A small network was shown many inputs. Here are its activations along a few directions, one row for each input.
Each table varies a few parts of the input and shows all the possible inputs, shuffled.
Descriptions start from the smaller parts, as in this example, which fits no table here: values(3) and (point or line(9) or (line(4) and ring(8))).
Shared parts are said once, and a part with two or three values counts as separate values.

Rows:
row 1: [ 24 -13  63  67 -51 100 -78 -10 122 -10 -84  38 -45  13]
row 2: [-11  15  -8 -12  17 -23  -8  11 -38   1  17  -4   2   5]
row 3: [ -3 -21 -22 -15   6 -20  29   0  -3   2  24 -18   9  -8]
row 4: [ -2   4 -12 -15  -3 -19  37 -18 -30  10   7  -3  12  -5]
row 5: [ -4  -7 -12 -26  10 -33  -6   9 -23   8  22 -14  -3  -1]
row 6: [ -3 -10 -13 -18  20 -22   5  23 -10   0  27 -15   7  -4]
row 7: [ -4  22 -12   0  17  -4  23   4 -29 -15  17   0  22  -2]
row 8: [ -3 -18 -16 -22   1 -34  22 -10 -15  15  14 -15   2  -7]
row 9: [ -4  24  -7  -6  12 -18  16  -5 -41  -2   8   3  15   0]
row 10: [-11  12 -10  -4  27 -13   4  26 -25  -7  23  -6  12   2]
row 11: [ 25  -9  62  62 -59  89 -88 -21 111   4 -90  42 -54  10]
row 12: [ -3   1 -14 -10   3  -5  44  -9 -18  -5  15  -7  20  -4]
Describe the family of inputs behind these rows. -> values(2) and (point or ring(5))
Changing only the values(2) part turns row 11 into row 1. The same change can be made to row 8. Which row results? -> row 3
Change only the values(2) part in row 7. List by row number the other rows that result. -> row 9

Rows:
row 13: [-13  45 -11  12  19 -13   3  -7 -63 -11   8  11  16   2]
row 14: [  1 -54 -12  -5  -6  -1  36   4  51  13  10 -22  -2  -9]
row 15: [-11  15   8  16  33  20 -36  54   1 -27  22   0   1  15]
row 16: [-10  34  -2  13  20  -9 -60  21 -24  -4   9   9 -18   7]
row 17: [ -6 -11 -20 -10   4   2  76 -15  -2 -18  16 -17  37  -2]
row 18: [  7 -38   1 -27 -33 -26  15 -30  16  45 -13  -9 -23  -7]
row 19: [  0 -32  -2   2 -12  -9 -65   7  19  15   1  -7 -40  -4]
row 20: [ -8  38  18  -8  12 -10 -55  23 -30  10  -4  13 -20  15]
row 21: [ 20 -55  -6 -10 -19  -3  26  -8  40  11   9 -14  -4 -18]
row 22: [ -7  43  13  -8   5  -9   6  -7 -73  -3  -2  16  13  13]
row 23: [  5 -42 -18  -7 -25 -24  10 -32  21  30   0 -12 -21 -16]
row 24: [-14  31  -1  10  38   7  28  23 -35 -37  15   0  40  13]
row 25: [ -4 -44   4   4   7  14 -39  43  49  -2  12 -16 -21   3]
row 26: [  9 -31   1  -4   7   1 -44  36  49   8   5 -10 -21 -10]
row 27: [ -4   4 -29  -8 -14 -18  52 -45 -30   9   8  -5  13 -13]
row 28: [  0   5  -7 -32 -23 -23  55 -50 -38  14  -7  -3  15   0]
row 29: [  8  -2 -22 -12  -2  -2  70 -19  -6  -5  15  -7  31 -16]
row 30: [  0 -20  13 -20 -14 -16 -57  12  19  36 -14  -4 -42   3]
row 31: [  23   48   66   82  -59  116   -2  -69   75  -33 -115   63    4   18]
row 32: [  2  28   6   9  32   7 -42  47   0 -18  16   7   1   3]
row 33: [  1  37   0   4  31  -1  20  13 -41 -33  11   7  39   3]
Describe the family of inputs behind these rows. -> point or (line(4) and ring(5))
Start at row 18 and move only the line(4) part, one step at a time. The first step leads to row 23. Which rows follow, in order? -> row 21, row 14

Rows:
row 34: [-14  42  -3  11  20   1  12   6 -42  -8   4  11  17   8]
row 35: [  2 -25 -15 -14   2 -10  40   1  -4   2  21 -15  14 -10]
row 36: [ -6  38   3  -7   4  -3  -8  -5 -42  -9   5   8   4  10]
row 37: [  0 -46 -14 -28  -4 -43   1  -3   1  25  13 -23 -12  -9]
row 38: [-11 -12  -7 -25  18 -37 -37  29 -14  16  21 -17 -18   4]
row 39: [ -9   9  -9 -11  24  -4   2  33 -19  -7  29  -9   9   3]
row 40: [  1  -3 -10 -12   4 -11  50 -10  -4   0   7  -8  22  -5]
row 41: [ 21   5  63  63 -33  83 -91   6  95  -7 -77  42 -43  14]
row 42: [ -7  14 -11   2  -4  -1  52 -25 -24   5  -3   3  19  -3]
row 43: [ 26 -30  52  56 -60  83 -57 -30 113  -1 -81  31 -40   4]
row 44: [ -7  18  -4  -1  26  -7   4  18 -23 -22  17  -3  20   7]
row 45: [ -3   5 -16  -6  24 -21 -21  24 -16  -5  26  -8   1  -6]
row 46: [  1 -18 -25 -18  -2 -22  23  -8   6  13  22 -16  -2 -12]
row 47: [  5   5  -5 -11 -18  -8  29 -37 -27   0  -4   2  10  -3]
Changing only one part turns row 47 into row 36. The same change can be made to row 46. Which row results? -> row 45
Describe the family of inputs behind these rows. -> values(2) and (point or line(6))
Change only the values(2) part in row 43. List by row number the other rows that result. -> row 41

Rows:
row 48: [-11  25 -23 -28   3 -39  11 -19 -77   7  26  -5   5  -1]
row 49: [  7  25  30  40 -23  48  -7 -27  25  -8 -51  31  -3   8]
row 50: [-14   5 -14 -39  30 -63 -13  23 -53  15  30 -18   0   4]
row 51: [ -6  13 -18 -15  35 -12  62  22 -33 -20  35 -12  45  -2]
row 52: [ 11   5  18  41  -8  66  -9   5  56 -35 -20  15   5   4]
row 53: [  3  -2  33  11  -9   9 -78  13  32  10 -33  12 -37  13]
row 54: [  8 -11  24  27   8  35 -48  42  59  -6 -15   8 -16   2]
row 55: [  7  21  34  16 -33  27 -48 -23   7  12 -46  28 -29  11]
row 56: [-10  -6 -33 -18  45 -31  11  46 -25 -10  58 -25  18 -10]
row 57: [  25 -101  -28  -31  -59  -24   60  -64   71   39   -3  -32  -16  -33]
row 58: [-20  27 -22  -5  12 -16  59 -18 -62  -4  18  -3  29   4]
Describe the family of inputs behind these rows. -> point or (values(2) and ring(5))

Rows:
row 59: [ -1  11   7  17  -4  21 -11  -5   1 -13  -7  12   2  -1]
row 60: [  2 -12   0  14 -11   8   9 -16  24  -2 -13   2   3  -5]
row 61: [  3  22  11  10   6  17 -17  10   3 -11  -9  14   3  11]
row 62: [ 10  -1   8   8 -10  16   1   4  12  -3  -6   5  -1  -1]
row 63: [ -1  15  13  10   8   2 -45  16  -7  -9  -4   6 -12   8]
row 64: [ 9  6 12  7 -4 12 -4 -4 11  2 -9 10 -8  0]
row 65: [  0  -2   7   8  -7  17  -1   9  15   4 -11   1  -3   2]
row 66: [ -2  10   5  10  11   9 -38  19   9  -8  -1   7  -8  10]
row 67: [ 2  1  2 18 -9 19  3 -7 13 -8 -7  3 -4  0]
row 68: [  9 -12   4  -8 -24   2   9 -23  22  12 -13   0  -9  -4]
row 69: [  1 -17   2  -7 -23   2   6 -15  20  20 -18  -1  -8  -3]
row 70: [ -5  18  13  10   6  18 -20  15   1  -6 -11  13   0  14]
row 71: [ -22   13  -60  -46   45  -77   76    3 -101    0   71  -33   48  -13]
row 72: [  4 -24   7  -5 -15  10  10 -11  24  10 -15  -4  -9   1]
row 73: [ -4  29   9  21   6  12 -23  -1 -12 -15 -15  12   0   7]
row 74: [  6 -28  -3  -7 -22  -7 -12 -12  24  16  -5  -5 -16  -6]
row 75: [  6 -21  -5   6 -16  10  13 -23  22   4 -17  -2  -2  -7]
row 76: [  3  -6   6   7   0   3 -24   5  16   6  -1   3 -19  -1]
row 77: [ -3  21   8  21   3  20 -16  -1   0 -17  -6  14  -1  13]
row 78: [  3  -2  12   8  -7  12  -8   3   5   9 -10  11  -7   1]
row 79: [  0   1   8   6   2  11 -32  13  10  -6   1   4  -9   0]
row 80: [ -5  12  13   6   1  20 -14  10   7  -2 -11   8   0   3]
row 81: [ 11 -14  10   3 -13   6   8  -8  23   0 -10   3   2  -3]
row 82: [  3   4   5  18  -6  13  -3 -13   7  -1  -9  11  -7  -1]
row 83: [ -22    7  -50  -57   43  -78   72   17 -103    7   73  -32   44   -8]
row 84: [ -14   11  -51  -57   43  -79   75   12 -102    1   74  -31   47  -11]
row 85: [  2  31  20  10   7  11 -24   5  -8 -14 -12  11  -5  11]
row 86: [  3 -23   2   3  -5  -3 -12   2  33   5  -5  -6  -8  -4]
row 87: [ -6  26  18  10   8  11 -27  13 -10  -6 -17  10  -4  11]
row 88: [  7 -32   0  -5 -11   1  -8  -8  32   8  -6 -10 -17  -3]
row 89: [ 12 -20   2  -5 -14   8  12 -14  26   7 -16  -2  -2  -6]
row 90: [  3 -14  -3   3 -26   4  10 -31  19   9 -13   0  -9  -5]
row 91: [  0 -15   9   3  -9   7   5  -2  26   7 -15   0   0   0]
row 92: [-22   2 -60 -58  51 -88  56  22 -92   5  78 -39  35 -14]
row 93: [  3  17  15   6   0  20 -11   2   9 -11  -7   9  -2   2]
row 94: [  2 -10   3   8  -3   8 -18  11  22  -1   1  -5 -15   1]
Describe the family of inputs behind these rows. -> line(4) and (point or line(8))
Changing only the line(4) part turns row 94 into row 62. The same change can be made to row 76. Which row results? -> row 64
Change only the line(4) part in row 93. List by row number the other rows that result. -> row 59, row 79, row 80
Start at row 74 and move only the line(4) part, one step at a time. The first step leads to row 69. Which rows follow, in order? -> row 68, row 90
